These are the activations of a small neural network, seen along a few directions. Each row is one input.
Each table varies a few parts of the input and shows all the possible inputs, shuffled.
Descriptions start from the smaller parts, as in this example, which fits no table here: values(3) and (point or ring(9) or (ring(5) and line(6))).
Shared parts are said once, and a part with two or three values counts as separate values.
In the rows, zero is written as 128.

Other details of the inputs vary at random and push rows far along three fixed directions, the same in every table; ignore that.

A family of inputs:
R1: [ 13  84 122 104 142  95  89  77 102 150 210 144]
R2: [ 86  84 169 150  97 127 151  97 131 139 108  94]
R3: [166 170  86 177 129 114 153 144  60 146  88 180]
R4: [131 139 111 182 120 149 176  90 109 140  62 121]
R5: [ 34 103  94 105 131 113 112  81 138 102 206 122]
R6: [107 107 112 192 102 149 158  38 117  82  71 140]
R7: [158  94 175 144  96 173 155  46 187  82  71  92]
R8: [129 121 151 149 115  99 142 162  64 170 106 142]
R9: [120 138 124 141 115 141 156  93 143 120  95 116]
R10: [178 129 170 101 126 136 114 194 177 119 130 102]
R11: [167 152 144 110 138 123 130 159 122 141 120 130]
R12: [ 77 125 114 103 152 136 117 108 151 136 183 113]
R13: [156 150 118  94 144  87  84 222 111 154 169 137]
R14: [183 179 132  66 169  98  86 229 101 186 184 146]
R15: [108 129  93 205  93 150 176 103  81 108  67 153]
R16: [ 99 134 108  74 157  98  82 141 169 116 218 123]
R17: [ 81 107 126  83 156 105  98 110 155  97 216 121]
R18: [184 191  71 162 143  99  96 182  53 161 115 198]
R19: [ 87 139 107 101 150 120 116 109 137 144 171 117]
R20: [123 120 125 131 119 131 126 164 132 118 114 137]
R21: [142 148 119 142 145 143 136 159 118 163 121 127]
R22: [ 55  71 128  99 131 131  97  54 167  77 184 114]
R23: [221  92 240  60  95 154 107 170 217  94 120  59]
R24: [ 54 145  28 172 148 115 123 100  85 124 155 194]
R25: [146 139 118 140 116 115 137 157  84 122 111 152]
R26: [155 144 146 136 122 156 145 153 148 137  93 117]
R27: [121 141 126  66 162 111  74 141 142 146 197 134]
R28: [131  97 167 122 114 143 144  94 195  81 118  75]
R29: [219  98 228  80 102 142 131 186 200  94  95  72]
R30: [ 56  98 121 173 116 127 149 110  85 155 127 135]
R31: [142 150 106 153 129 137 144 143 119 135 107 146]
R32: [199 164 136 132 138 132 120 174  96 174  82 142]
R33: [157 140 119 161 108 142 163 106 131 122  71 123]
R34: [142 138 119  97 148 108 108 151 143 115 165 144]
R35: [111  90 146 144 117 168 180  38 159 102  86  89]
R36: [167 157 108 156 122 136 134 124  79 158  71 157]
Each input here is: line(4) and (point or line(8)).
Q: The inputs of R3 and R31 match in every part but the line(4) part. If R25 is changed in the same way as R3 into R31, which row does it become?
A: R15
Q: Which other rows does R19 become when the line(8) part takes its other values? List them by row number.
A: R4, R5, R9, R13, R16, R28, R33
Q: Start at R23 and move only the line(8) part, one step at a time. The first step leads to R22. Which rows follow, in order?
A: R6, R18, R7, R27, R36, R32
Q: Start at R30 and move only the line(4) part, one step at a time. The first step leads to R2. Which rows follow, in order?
A: R8, R1
